A small network was shown many inputs. Here are its activations along a few directions, one row for each input.
In each table, some parts of the input vary, and every possible input appears once, in random order.
A made-up example of a description, with smaller parts first: one of 4 places along a line, together with either a single point or one of 11 places along a line or (one of 3 separate values, together with one of 5 places around a ring).
Shared parts are said once, and a part with two or three values counts as separate values.

Other details of the inputs shift rows strongly along two fixed directions, in all tables alike. That doesn't count.

A family of inputs:
r1: [ -4  -9  -9 -10  18   1  16   7 -22 -14 -24 -13  20]
r2: [ -5   2  -4  -1   3   3   7   5  -2  -4 -27   0 -11]
r3: [  9 -28  18 -32  32 -22 -11 -42 -22  -6  44 -13   9]
r4: [-11  -8 -16   5  33  -3  14   3 -19   1  -2 -13  23]
r5: [  2   8  -1  15 -33   8 -16   7  28  14 -13  19  -5]
r6: [  4   6 -11   8  -9  -1   6  14   0   4  -9  -2  13]
r7: [ -4  -5  -5  -5  18  -4  27  13 -11  -6 -10 -35   8]
r8: [  4 -11 -11 -12  15 -10   9  12  -1   7 -17 -35  18]
r9: [  1  11  -4   8  -9   3   7   8   3   8 -12 -10  12]
r10: [  1 -15 -10 -14  14 -12  11  17  -5   7 -14 -26  26]
r11: [  9  -4   7 -24  21  -6 -20 -46  -9   8  48   5 -15]
r12: [  8   9  14  -7  -8   9 -35 -52   6  11  51  35 -23]
r13: [ -9  -2   0  37 -18   0 -11   2  19   1  -6  34 -13]
r14: [  0  -5  -8 -11  16 -12  20  17 -12   7  -9 -23  22]
r15: [  6  -6  -4  -4  19  -4  19  25 -14  -6  -5 -24  26]
r16: [ -3  10  -4  16 -27  13  -9   4   9  -5 -21  38 -18]
r17: [  2  -2  -8  -8  12  -7   6   8  -1   4 -19 -41  24]
r18: [ 27 -11   7 -36  -7  -7 -30 -36  -3   0  42   1   8]
r19: [ 23  -5   9 -40   1 -10 -19 -30  -7   0  49  10   4]
r20: [ 11 -20  17 -51  20  -8  -7 -35 -30 -13  41 -16   4]
r21: [  9  -2  -4   3  14  -1  17  22 -17  -7  -7 -30  26]
r22: [  4  -1  10 -16  -2  -2 -32 -41   6  14  53  45 -29]
r23: [ -8 -12  -6  -7  15   1  19  15 -21 -16 -16 -20  19]
r24: [ -7  -2   0   1   9   8  17   5 -20 -13 -20 -34  18]
r25: [ -9  -1  -2   3   0   3  10  12  -1  -5 -18  -7 -11]
r26: [ -8   6  -3  16 -25   8   3  21  19  -3  -4  35 -16]
r27: [ -8   7  -2  20 -31  13  -7  12  10  -7 -13  31 -19]
r28: [  3  -8 -12  -2  -5  -4  -1  18  10   4 -12   2  16]
r29: [ -4  11  -3  22 -30  10   1  16  16  -3  -4  29 -16]
r30: [-13  -1   2  23   9  -6   1  -1   7  -1 -14 -10  -1]
r31: [  1   6  -8   1  -1  -6   9  14   7  12 -11  -8  -1]
r32: [-10  10 -11  31 -12  10 -11  -1  11  10   1  36 -14]
r33: [ -1  14  -5   4  -3  -3   5  10   7   8 -13 -15   4]
r34: [-11  -9   0  19  11 -11   5   2   7   2 -11  -4  -6]
r35: [  4  18   7  24 -27  13  -5  18  21   8  -5  20 -13]
r36: [-11  -4   3  28   3   0   4  -2   4  -1 -13  -5   7]
r37: [-10   1  -1  -3  15   3  16   7 -16 -13 -21 -38  10]
r38: [ 18   0  19 -35  -1   7 -22 -51 -17 -11  29   4  -6]
r39: [  3  -7   1  -7  20  -7  21  25 -14   1  -5 -26  19]
r40: [-11   6   1  14 -24   4   5  21  19   4  -5  32 -23]
r41: [ -8  11  -1   8  -2   4  13  12   5  -5 -11 -15  -4]
r42: [  3  13   4  17 -19   5  -3  24  24  11  -5  21 -25]
r43: [-12  -6   0  30 -13  -3 -10   7  22   1  -5  40 -14]
r44: [ 12  -2  19 -33 -15   2 -30 -38   3  -2  34  46 -32]
r45: [ -6  16   4  23 -31  15   1  10  19   1  -7  21 -17]
r46: [ 27   0  22 -42  23  -7 -12 -33 -19  -7  48 -33   7]
r47: [-15  19  -5  28  -6   8 -12  -4  19  14  -3  25 -22]
r48: [ -5   4  -4  -6  18   3  13  -1 -17 -12 -30 -31  11]
Each input here is: one of 6 places around a ring, together with either one of 2 separate values or one of 6 places along a line.
Changing only the place on the ring of 6 turns r46 into r21. The same change can be made to r33. Which row results?
Answer: r6
Which other rows does r5 become when the place on the line of 6 takes its other values? List them by row number.
Answer: r9, r24, r35, r38, r45
Which other rows agree with r43 in the place on the ring of 6? List them by row number.
Answer: r1, r4, r15, r19, r23, r26, r28
Which other rows does r3 become when the place on the ring of 6 takes its other values? List them by row number.
Answer: r13, r30, r34, r36, r43

A family of inputs:
r49: [ -8  10  -1  16  -2  -1  -9 -16  16  14   7   5 -13]
r50: [  2   9 -10  -6  -1  -3  22  35   5  11 -15 -24  11]
r51: [  4  -4  10 -21  11   4   1 -22 -21 -17  17 -23   6]
r52: [  0 -12  -7 -11  24 -11  -9 -32 -13   4  16 -17  19]
r53: [  2  13  -3   3 -18  14 -13  -5   5   0 -10  27 -14]
r54: [ 24  -5  13 -28   1  -6  -8  -8  -5  -6  17 -29  15]
r55: [-13  -7 -11  23  16  -5  22  29  -7  -4 -25  -2  13]
r56: [ 18   1   5 -15 -26  -2 -22  -1  20   5   1  16  -7]
r57: [  3  19   4  11 -19  17  -8  -1   5  -4  -2  17 -16]
r58: [-18   2 -15  35  12   0  15  13   3   6 -23 -21  16]
r59: [-15  -2  -9  32  19   0  17  22  -1   6 -23 -14  12]
r60: [-10   3   6   5 -14   2  -2  -1  11  -1   0  20 -29]
r61: [ -7   6   5  17   0   0  -9  -6  15  14   5  17 -20]
r62: [ -5  -2   3  22  -6  -1 -12  -3  11   9   8  31  -8]
r63: [  6 -10   7 -13  28  -8   2 -13 -18  -9  25 -13   5]
r64: [ -9  -1   5  11 -17   5  -4   1  10  -6   3  24 -24]
r65: [ -7  -7   1  -5 -13   1 -10  -9   6  -4   1  31 -21]
r66: [  5 -12   1 -10  21 -10  -8 -35 -15  -1  30 -17  21]
r67: [ 12  10   9 -23  13   5  -1 -23 -19  -7  12 -23   0]
r68: [-13   1  -6  15  21  -6  21  21  -3   1 -21 -14   0]
r69: [  3   0 -13   0  -6  -3  21  38   1   6 -12 -11  23]
r70: [ -2  -4   1   5   1  -3 -20 -16   8  12  12  30 -11]
r71: [  0   6 -14   6  -6   1  24  47   4   6 -18 -20  18]
r72: [ 14   0   6 -20  11   5   0 -20 -26 -13  13 -17  16]
r73: [  6 -12   6 -35  15   0  -5 -33 -24 -15  15 -15   9]
r74: [ -7  -6   4   8 -18   3  -4  -1   8  -7   2  33 -18]
r75: [-15  -1  -8  17  -1   8  22  20  -9 -12 -35 -11  15]
r76: [ -3  -3  -1   1  -1  -4 -13  -4   7   3   7  35 -17]
r77: [ 17   1  10  -4 -32  -1 -17   4  20   1   5  18  -4]
r78: [  3  -1 -18 -11  -1  -3  16  33   0   9 -17 -14  21]
r79: [ -6  11   9   0 -14   9  -4  -9   6  -4  -2   9 -22]
r80: [ 20   0  11 -26   1  -7  -3  -4   1   0   5 -31   8]
What is each input in this table made of?
Answer: one of 4 places along a line, together with either one of 2 separate values or one of 6 places along a line
Which other rows does r69 become when the choice among 2 separate values takes its other values? List them by row number.
Answer: r77
Which other rows does r78 become when the choice among 2 separate values takes its other values? List them by row number.
Answer: r56
Which other rows agree with r68 in the place on the line of 4? List them by row number.
Answer: r49, r50, r60, r61, r67, r79, r80

A family of inputs:
r81: [ -5   4   1   8  -6  -3  -9 -17  13  18  20  12 -13]
r82: [  5 -23   3 -14  30 -15   3 -17 -25   0  13 -22  31]
r83: [ 18   9   3 -25 -22  11 -13 -10  -1   1  17  14  -1]
r84: [  3  -7  -4   4   9  -5 -15 -10  -1   5  17  10   1]
r85: [ -8   9   5  20   5   9   7   5   1  -6 -21  10  -9]
r86: [-12   8  -2  27 -16  13 -10   5   8  -5 -14  33 -27]
r87: [  7   1   6 -26  -4 -16  -8  -3   4   4  16  13 -17]
r88: [ -3  11 -11  13  -6   6  27  39  -5  -7 -30 -26  30]
r89: [  4 -10 -15  -8  13  -4  31  28 -16  -4 -11 -18  17]
r90: [ -4  11   5   1   3   7  -8 -19  -3  -5  10   8 -19]
r91: [  3   0 -14 -16   7   3  14  19 -12   0 -31 -32  26]
r92: [ 11  -8  20 -32   7  -3  -8  -7  -3  -1  45  -4  -7]
r93: [  8  14   8  18 -37   6  -9  14  26   1   0  18 -14]
r94: [-13  -4  -2  -6  28   2  25 -13 -27  -7  -7 -45  14]
r95: [-10  -4   6  17  -8   6   0  -1  -4  -7 -16  20 -10]
r96: [ 0  6  0 19  1  0 -9  2 17 12  2 24 -6]
r97: [ 23  -8  11 -42   6  -6 -16 -27  -4  -1  18 -21   5]
r98: [ -4  12  -7  21  -2  -1 -10   0  16  15   6  18 -12]
r99: [-19  -5  -6  12  -9   5   3   0   5 -14 -16  14 -10]
r100: [ -4   4  -6  26 -11  -2  16  37  16   4 -44 -24   6]
r101: [  0 -19  -2 -17  13 -13  -9 -25  -4  -3  27  -2  14]
What is each input in this table made of?
Answer: either one of 3 separate values or one of 6 places around a ring or (one of 2 separate values, together with one of 6 places along a line)
Which other rows does r86 become when the choice among 2 separate values takes its other values? List them by row number.
Answer: r84
Which other rows does r99 become when the choice among 2 separate values takes its other values? List them by row number.
Answer: r101
